A small network was shown many inputs. Here are its activations along a few directions, one row for each input.
Each table varies a few parts of the input and shows all the possible inputs, shuffled.
Descriptions start from the smaller parts, as in this example, which fits no table here: one of 4 places along a line, together with either a single point or one of 11 places around a ring or (one of 2 separate values, together with one of 8 places around a ring).
Shared parts are said once, and a part with two or three values counts as separate values.

Table:
r1: [ 0.25 -2.85  1.22  1.49 -1.96 -3.54  2.50  0.05 -2.86  2.02  3.68 -0.45
  0.59]
r2: [-2.55  3.29  6.00 -1.88 -2.34 -1.90 -0.81  4.99  3.18  4.84 -1.77 -2.48
  4.17]
r3: [ 2.08 -0.89 -3.53 -2.19  1.59 -0.69 -1.01 -3.94 -1.05 -0.96  0.46 -1.50
 -2.23]
r4: [-0.75 -0.93  3.66  3.81 -2.41  0.35  4.13  3.32 -2.06  2.25  0.80  1.26
  1.46]
r5: [ 0.82  0.49  3.95  2.36 -0.93 -0.03  3.71  2.33 -2.11  2.27 -0.34  2.40
  2.52]
r6: [ 0.84 -0.39  4.26  0.26  1.78 -0.06  4.90  3.36 -0.66  2.98 -1.96  1.65
  1.30]
r7: [-2.60  3.20 -1.07 -3.03 -0.08 -0.52 -7.45  1.14  5.79 -1.18 -1.01 -3.16
  0.33]
r8: [ 0.27  0.98  0.10  1.14  1.18  4.33  0.57  0.61  0.52 -1.82 -3.99  1.58
 -0.73]
r9: [-0.02  1.78 -0.22  1.99 -0.25  4.68  0.34  0.13  0.25 -2.05 -2.17  1.74
  0.00]
r10: [ 0.10  0.62  0.38 -0.06  2.47  4.34  1.50  0.95  2.04 -1.69 -3.64  1.33
 -1.30]
r11: [-1.15  1.13 -0.12  2.88 -1.37  4.09  0.62  0.23  0.36 -3.09 -1.15  2.04
 -0.71]
r12: [-1.79  2.00 -1.38 -5.49 -0.95 -2.60 -5.86 -2.17  4.34  1.07  0.58 -5.49
  0.15]
r13: [ 1.31 -0.35 -3.10 -0.12  2.46  1.53 -2.70 -0.81  0.32 -3.14 -1.33  1.28
 -1.89]
r14: [-3.58  3.79  2.68 -2.27 -1.36  2.29 -4.47  2.33  5.98 -0.21 -3.66 -2.38
  1.49]
r15: [-0.06 -2.17 -3.47 -0.33 -0.96 -0.32 -1.25 -3.75 -1.19 -1.96  3.62 -1.67
 -2.45]
r16: [ 1.13 -0.03 -2.95 -0.91  3.78  1.41 -1.67 -0.35  1.84 -3.11 -0.79  0.61
 -2.63]
r17: [ 0.44 -1.67  0.50  1.05 -1.74 -3.92  2.76 -0.36 -3.27  2.25  3.02  0.51
  1.27]
r18: [ 1.16 -0.83 -3.57 -1.38  0.49 -0.38 -1.45 -4.73 -1.47 -0.97  1.64 -0.65
 -1.28]
r19: [-1.57  0.10  0.04  3.02 -1.56  4.74  0.45  0.99  0.46 -2.92 -0.56  1.06
 -1.04]
r20: [-0.48  0.19  3.35  3.29 -2.13 -0.18  4.20  2.78 -2.40  2.01  0.34  2.29
  2.00]
r21: [-1.89  1.09  3.29 -4.12 -1.78 -5.65 -2.35  1.63  2.25  5.15  0.53 -3.88
  3.54]
r22: [ 1.67 -1.31  0.70  0.21 -0.59 -3.61  2.48 -0.67 -3.04  2.97  2.13  0.55
  1.93]
r23: [ 0.35 -1.14 -3.63 -0.47 -0.78 -0.97 -1.08 -4.48 -1.29 -2.12  3.02 -0.69
 -2.12]
r24: [ 1.59 -1.60 -3.11 -3.39  3.04 -0.70 -0.19 -3.76  0.37 -0.74  0.48 -1.40
 -2.70]
r25: [ 2.64 -1.89  1.37 -1.26  0.57 -3.80  2.43 -0.02 -2.81  2.48  1.00 -0.08
  0.96]
r26: [ 1.76 -2.23  1.42 -1.97  2.16 -3.80  3.47  0.22 -1.54  3.20  0.70 -0.13
  0.57]
r27: [ 1.32  0.34  3.83  1.47  0.32 -0.06  4.06  3.18 -2.09  2.73 -1.99  1.55
  1.77]
r28: [-1.08 -1.33 -3.24  2.61 -0.07  1.81 -2.60 -0.73  0.29 -3.56  1.32  0.90
 -2.22]
r29: [ 0.30  0.45 -3.65  1.20  1.34  1.87 -2.82 -1.37 -0.18 -2.77 -0.16  1.63
 -0.97]
r30: [-0.51  0.15 -3.71  2.10  0.07  1.29 -2.43 -1.11  0.01 -3.92  1.21  1.60
 -1.78]
Q: Describe the family of inputs behind these rows.
A: one of 5 places around a ring, together with either a single point or one of 5 places along a line
Q: Which other rows does r11 become when the place on the ring of 5 takes its other values? List them by row number.
A: r17, r20, r23, r30
Q: List by row number the other rows that have the place on the ring of 5 in common with r15.
A: r3, r12, r18, r23, r24

Table:
r31: [-3.63 -0.11  4.93 -1.92 -2.19  1.99  0.78  2.80  3.79  2.48 -3.73 -3.27
  0.37]
r32: [-0.96  3.65 -1.42  0.34  2.24 -0.43 -6.62  3.81  3.92 -0.29 -1.35 -1.20
  1.52]
r33: [-1.44  1.90  4.22  3.17  0.74 -3.09  2.57  6.93 -0.72  2.17 -0.12  4.23
  4.81]
r34: [ 2.43 -0.67 -0.61  4.24 -4.72  2.18  4.30 -1.60 -5.08  1.27  1.65  2.98
  2.06]
r35: [-0.75  1.92  2.60 -1.08 -6.29 -0.49 -2.47 -0.51 -0.15  3.98 -0.67 -1.90
  4.63]
r36: [ 2.65  3.25 -0.27 -5.56  3.47 -2.01 -2.39 -1.59  2.13  1.63 -2.52 -3.67
 -0.01]
r37: [ 5.52 -1.55  0.74  0.00  2.78 -0.84  6.14 -0.36 -5.03  1.54 -1.91  2.92
 -0.92]
r38: [ 0.35 -1.26 -5.96  4.06  2.76  2.13 -1.86  1.44 -1.74 -4.72 -1.02  4.18
 -0.75]
r39: [-1.76  2.60 -5.52  0.37  3.28  1.56 -7.17  0.28  3.28 -4.86 -0.75  2.51
 -1.35]
r40: [-1.90  0.38  8.90  1.07 -1.59  1.10  6.33  3.59  1.02  1.47 -0.56  0.39
  0.57]
r41: [ 2.88  1.57 -4.39 -5.96  3.66 -0.17 -2.59 -4.20  2.09 -3.99 -1.55 -0.04
 -2.73]
r42: [ 0.26 -2.59  2.63  3.73 -0.20  5.26  6.79  1.36 -1.17 -0.07 -1.15  1.57
 -2.32]
r43: [-0.09 -3.08 -1.93  1.60  0.14  6.22  2.47 -1.39  0.40 -5.65 -1.35  0.34
 -4.53]
r44: [ 4.70 -1.63 -3.88 -1.41  4.41  1.16  1.60 -4.45 -3.48 -2.66 -1.88  1.70
 -2.42]
r45: [-3.13  2.33  1.73 -2.01  0.02  3.19 -1.75  0.42  5.51 -0.40 -2.40 -4.95
 -2.29]
r46: [-1.83 -2.51  4.87  0.98 -0.63 -6.11  4.66  2.50 -1.90  3.93  5.08 -0.15
  1.86]
r47: [-2.12 -0.90 -1.68 -2.16  0.46 -4.12 -3.66 -0.19  2.89  1.27  3.39 -5.49
 -1.31]
r48: [ 1.76 -1.36 -1.41  5.72  1.62  1.06  2.75  5.19 -2.74 -0.13 -0.40  5.33
  1.63]
r49: [-2.22  1.79  2.18  0.81  0.35 -1.98 -4.58  5.56  1.58  3.07 -3.28  0.59
  3.46]
r50: [-1.08  3.32 -4.72 -1.17 -3.08  2.70 -5.55 -6.51  0.98 -3.51  1.29  0.18
 -1.01]
r51: [-1.93 -2.59 -5.79 -2.57  0.66 -2.33 -3.89 -2.80  2.88 -4.38  4.36 -1.85
 -4.03]
r52: [-0.78  2.91  5.67  2.09 -5.27 -1.85  3.54 -0.34 -3.44  3.89  1.79  1.86
  4.80]
r53: [ 2.87  1.55  6.27 -2.45  2.49 -4.04  5.99  1.13 -2.61  4.22 -0.89  1.71
  3.13]
r54: [-1.05  4.60 -0.89 -1.23 -4.16  0.24 -4.83 -3.00  1.24  1.24  0.18 -3.50
  1.61]
r55: [ 2.14  0.81  2.93 -5.51  1.32 -3.16  0.11  0.80  0.39  4.54 -3.81 -1.99
  2.67]
r56: [ 0.71 -5.93 -4.98  2.01  1.41 -0.54  0.14 -2.94 -2.38 -3.17  4.53 -0.18
 -3.42]
r57: [ 0.57 -5.54 -1.00  3.55  0.21 -2.50  4.99  0.64 -4.17  1.80  4.26  1.05
 -1.63]
r58: [ 2.02 -0.49 -3.84  2.85 -3.72  3.38 -1.26 -5.41 -4.14 -3.72  1.18  1.86
 -1.09]
r59: [-1.83 -3.19  2.45 -1.66 -1.33 -4.65 -1.94  1.77  1.11  4.32  2.47 -3.85
  1.25]
r60: [-2.37  0.82 -1.84 -1.90  1.17  6.12 -2.62 -2.94  5.55 -5.28 -0.84 -1.35
 -4.56]
Q: Describe the family of inputs behind these rows.
A: one of 5 separate values, together with one of 6 places around a ring
Q: The inputs of r46 and r57 match in every part but the place on the ring of 6. If r53 is changed in the same way as r46 into r57, which row does it become?
A: r37
Q: Which other rows does r51 become when the choice among 5 separate values takes its other values? List them by row number.
A: r39, r41, r50, r60
Q: Which other rows does r34 become when the place on the ring of 6 takes its other values? List them by row number.
A: r35, r50, r52, r54, r58
Q: Which other rows does r38 become when the choice among 5 separate values takes its other values? List them by row number.
A: r43, r44, r56, r58
